These are the activations of a small neural network, seen along a few directions. Each row is one input.
Each table varies a few parts of the input and shows all the possible inputs, shuffled.
Descriptions start from the smaller parts, as in this example, which fits no table here: line(6) and (point or line(9) or (values(2) and ring(5))).
Shared parts are said once, and a part with two or three values counts as separate values.
In the rows, 128 means zero.

Other details of the inputs shift rows strongly along three fixed directions, in all tables alike. That doesn't count.

A family of inputs:
R1: [141 184 131 105 130 141  88 176 136  75 152  79]
R2: [153 170 130 121 118 169  95 159 120 104 146  82]
R3: [159 116 116 127  72  67 116 115 107 226 200 119]
R4: [137 118 108 147 126 231 120 135  82 173  68 138]
R5: [179 167 107 111  88 186  96 180  96 164 143 102]
R6: [126 139 122 148 149 214 105 141 105 126  85 111]
R7: [127 135 108 105  81  39 138 116  99 186 209  81]
R8: [ 85 103 148 120 155 127 189  81 158  95  92 161]
R9: [122 128 131 120 135 166  92 158 111  99  93 154]
R10: [126 149 119 117  99  18 129 126 114 138 212  75]
R11: [ 91 105 151 113 120  15 146 109 135  84 160 154]
R12: [ 93 117 160 130 168  99 171 101 170  48 104 141]
R13: [184 103 104 160 123 109 169 111 201 227 135 174]
R14: [145  82 135 154 130 159 142 121 118 159  71 190]
R15: [152  76 113 162 106  99 191  86 119 231 113 161]
R16: [110 184 131  87 126  81  38 190 118  36 187  72]
R17: [136 119 126 136 148  50 163 127 154 149 123 136]
R18: [ 61 117 160 104 163  89 180 102 152  10  93 158]
R19: [148 113 123 161 133 247  85 106 114 186 106 125]
R20: [135 166 126 118 119 173  97 129 127 126 175  68]
R21: [125  96 148 152 158 125 129 118 152  98  88 169]
R22: [ 83 141 151 120 155 147  78 131 123  29 127 116]
R23: [125 102 125 146 137  75 176  80 144 177 139 128]
R24: [119 143 135 116 133 193 126 147 112  78  90 133]
R25: [105  95 125 137 165 136 171 121 136 131  53 177]
R26: [161 160  94 108  91 171  97 163 126 175 163 124]
Description of these inputs: values(2) and (point or (values(3) and line(4))).
Changing only the values(2) part turns R7 into R23. The same change can be made to R25. Which row results?
Answer: R17
Which other rows does R5 become when the values(3) part takes its other values? List them by row number.
Answer: R9, R25
Which other rows does R13 become when the values(2) part takes its other values? List them by row number.
Answer: R26
Which other rows does R16 become when the line(4) part takes its other values? List them by row number.
Answer: R19, R21, R22
A walk changes only the line(4) part. It starts at R20 and steps to R12. List the rest of the walk in order.
Answer: R2, R1
